Each row below holds a small network's activations on one input, seen along a few directions.
In each table, some parts of the input vary, and every possible input appears once, in random order.
A made-up example of a description, with smaller parts first: one of 6 places along a line, together with either a single point or one of 9 places along a line or (one of 2 separate values, together with one of 5 places around a ring).
Shared parts are said once, and a part with two or three values counts as separate values.
In the rows, zero is written as 128.

Other details of the inputs vary at random and push rows far along two fixed directions, the same in every table; ignore that.

A family of inputs:
row 1: 183,140,148,149,168,143,144,100,151,168,168,206,189,93,163
row 2: 149,179,140,132,146,137,132,115,141,193,162,217,170,87,164
row 3: 122,79,82,105,148,85,143,112,67,139,101,93,118,146,119
row 4: 158,172,144,134,151,137,134,112,142,188,162,216,176,87,162
row 5: 75,104,131,125,67,140,99,162,140,30,73,26,57,175,57
row 6: 145,39,108,108,173,45,136,118,102,139,93,131,142,152,173
row 7: 88,128,78,83,134,75,126,126,51,171,101,98,96,149,131
row 8: 87,57,165,135,86,130,104,210,188,20,97,27,70,179,138
row 9: 153,177,115,139,137,164,141,96,108,165,162,157,153,96,112
row 10: 116,183,192,161,74,201,95,159,226,64,134,145,124,116,97
row 11: 129,73,88,111,154,81,146,108,68,135,105,88,118,145,119
row 12: 142,165,172,186,84,241,136,150,185,57,189,66,110,116,99
row 13: 110,105,82,93,140,76,131,116,56,157,97,98,109,143,123
row 14: 104,229,159,152,62,223,105,142,178,85,151,109,95,118,66
row 15: 123,57,92,120,142,80,146,115,84,105,97,66,106,157,107
row 16: 189,131,147,151,171,144,147,96,155,161,175,205,189,94,167
row 17: 106,81,122,132,105,126,127,137,127,52,98,44,85,163,77
row 18: 155,203,109,136,143,163,144,89,100,197,177,179,160,86,125
row 19: 129,167,193,168,82,206,102,154,232,54,137,139,133,124,100
row 20: 122,59,107,93,159,44,126,132,93,158,86,143,137,149,170
row 21: 135,195,140,127,144,137,131,124,137,200,167,218,161,93,171
row 22: 95,94,103,77,147,38,121,145,86,177,84,146,118,147,176
Each input here is: one of 2 separate values, together with either a single point or one of 10 places along a line.
Q: Changing only the choice among 2 separate values turns row 15 into row 6. The same change can be made to row 7. Which row results?
A: row 21
Q: Change only the choice among 2 separate values in row 5. List by row number the other rows that result.
A: row 20
Q: Change only the choice among 2 separate values in row 2. List by row number the other rows that result.
A: row 18

A family of inputs:
row 23: 96,67,134,107,115,86,110,163,129,92,78,88,103,157,137
row 24: 156,146,148,141,147,150,134,119,150,147,163,168,157,111,156
row 25: 167,138,140,143,153,142,131,108,155,142,151,181,166,111,144
row 26: 163,161,106,141,154,145,159,80,91,177,172,159,155,95,117
row 27: 152,156,134,141,146,141,147,122,132,169,172,169,151,99,157
row 28: 134,155,180,164,90,190,105,143,214,65,126,140,138,119,94
row 29: 122,59,83,86,170,40,141,133,53,190,97,128,138,140,185
row 30: 86,115,111,89,109,78,96,140,98,123,69,96,91,158,122
row 31: 166,158,107,137,152,151,152,86,91,179,163,162,166,92,116
row 32: 153,163,120,143,145,152,152,106,116,168,175,153,148,97,134
row 33: 154,157,132,139,145,151,140,122,133,165,172,163,156,109,161
row 34: 92,97,112,112,106,112,116,151,111,87,95,54,80,167,114
row 35: 120,182,161,160,77,215,114,149,182,74,150,106,114,114,83
row 36: 139,39,82,87,191,9,148,103,59,187,90,154,147,143,182
row 37: 87,80,144,118,105,93,111,165,148,71,83,77,85,165,127
row 38: 88,105,118,119,88,130,109,141,121,55,84,35,69,174,73
row 39: 101,197,162,150,82,191,110,143,193,85,135,143,112,123,74
Q: What do these inputs look like to the network?
A: either one of 2 separate values or (one of 3 separate values, together with one of 5 places along a line)
Q: Change only the choice among 3 separate values in row 33. List by row number the other rows that result.
A: row 27, row 29
